These are the activations of a small neural network, seen along a few directions. Each row is one input.
In each table, some parts of the input vary, and every possible input appears once, in random order.
A made-up example of a description, with smaller parts first: one of 6 places along a line, together with either a single point or one of 11 places along a line or (one of 3 separate values, together with one of 8 places around a ring).
Shared parts are said once, and a part with two or three values counts as separate values.
(in the rows, 128 means zero)

Other details of the inputs shift rows strongly along two fixed directions, in all tables alike. That doesn't count.
To show where, the next rows are all for the same input, with only those details redrawn:
|  76 |  99 |  78 | 102 |  44 | 149 |  49 | 160 |  94 | 152 | 177 | 184 | 168 |
| 174 | 164 | 167 | 145 | 142 | 116 | 190 |  88 | 135 |  97 | 150 | 144 |  98 |
| 117 | 130 | 111 | 116 |  73 | 142 |  88 | 123 |  88 | 131 | 177 | 185 | 150 |
|  80 |  91 | 104 | 125 | 104 | 118 | 141 | 181 | 191 | 138 | 128 | 107 | 115 |
| 134 | 138 | 129 | 127 |  99 | 131 | 128 | 116 | 113 | 120 | 164 | 164 | 129 |
| 162 | 167 | 136 | 121 |  80 | 147 |  95 |  74 |  43 | 114 | 197 | 218 | 152 |
| 133 | 131 | 142 | 139 | 131 | 114 | 177 | 130 | 168 | 113 | 136 | 120 | 100 |

Table:
R1: | 165 | 203 | 177 | 132 | 189 | 145 | 153 |  90 | 120 | 109 | 124 | 103 | 118 |
R2: |  81 | 116 | 117 | 101 | 148 | 158 | 112 | 182 | 174 | 154 |  79 |  78 | 136 |
R3: | 130 | 121 | 134 | 128 | 141 | 146 | 108 | 123 | 122 | 159 |  99 | 114 | 148 |
R4: | 146 | 138 | 144 | 141 | 154 | 103 | 141 | 123 | 147 | 113 | 105 |  74 | 125 |
R5: |  87 |  85 |  77 |  93 |  42 | 163 |  57 | 159 |  91 | 155 | 158 | 193 | 170 |
R6: | 185 | 161 | 138 | 111 |  98 | 148 |  64 |  67 |  14 | 120 | 148 | 183 | 178 |
R7: |  82 |  98 |  92 | 136 | 139 | 135 |  91 | 165 | 151 | 172 |  87 |  95 | 133 |
R8: | 165 | 199 | 162 | 135 | 194 | 148 | 155 |  90 | 112 | 111 | 104 | 118 | 102 |
R9: | 138 | 127 | 127 | 143 | 138 | 117 | 177 | 133 | 163 | 115 | 119 | 137 |  85 |
R10: | 137 | 106 | 146 | 141 | 168 |  90 | 157 | 122 | 136 | 111 | 118 |  92 | 124 |
R11: | 179 | 118 | 162 | 131 | 163 | 110 | 158 |  86 |  89 | 107 | 118 | 132 | 130 |
R12: |  89 |  61 |  92 | 129 | 148 |  97 | 121 | 171 | 153 | 139 |  94 |  93 | 121 |
R13: |  97 |  93 |  90 | 129 | 132 | 109 | 106 | 173 | 162 | 140 |  80 |  76 | 122 |
R14: | 175 | 176 | 174 | 157 | 182 | 125 | 156 |  75 | 117 | 126 | 119 | 105 | 126 |
R15: | 133 | 131 | 142 | 139 | 131 | 114 | 177 | 130 | 168 | 113 | 136 | 120 | 100 |
Changing only one part turns R3 into R7. The same change can be made to R2. Which row results? -> R8
What do these inputs look like to the network? -> one of 3 separate values, together with either a single point or one of 4 places along a line
List by row number the other rows that have the choice among 3 separate values in common with R14. -> R1, R4, R10, R15
Which other rows does R11 become when the choice among 3 separate values takes its other values? List them by row number. -> R10, R12
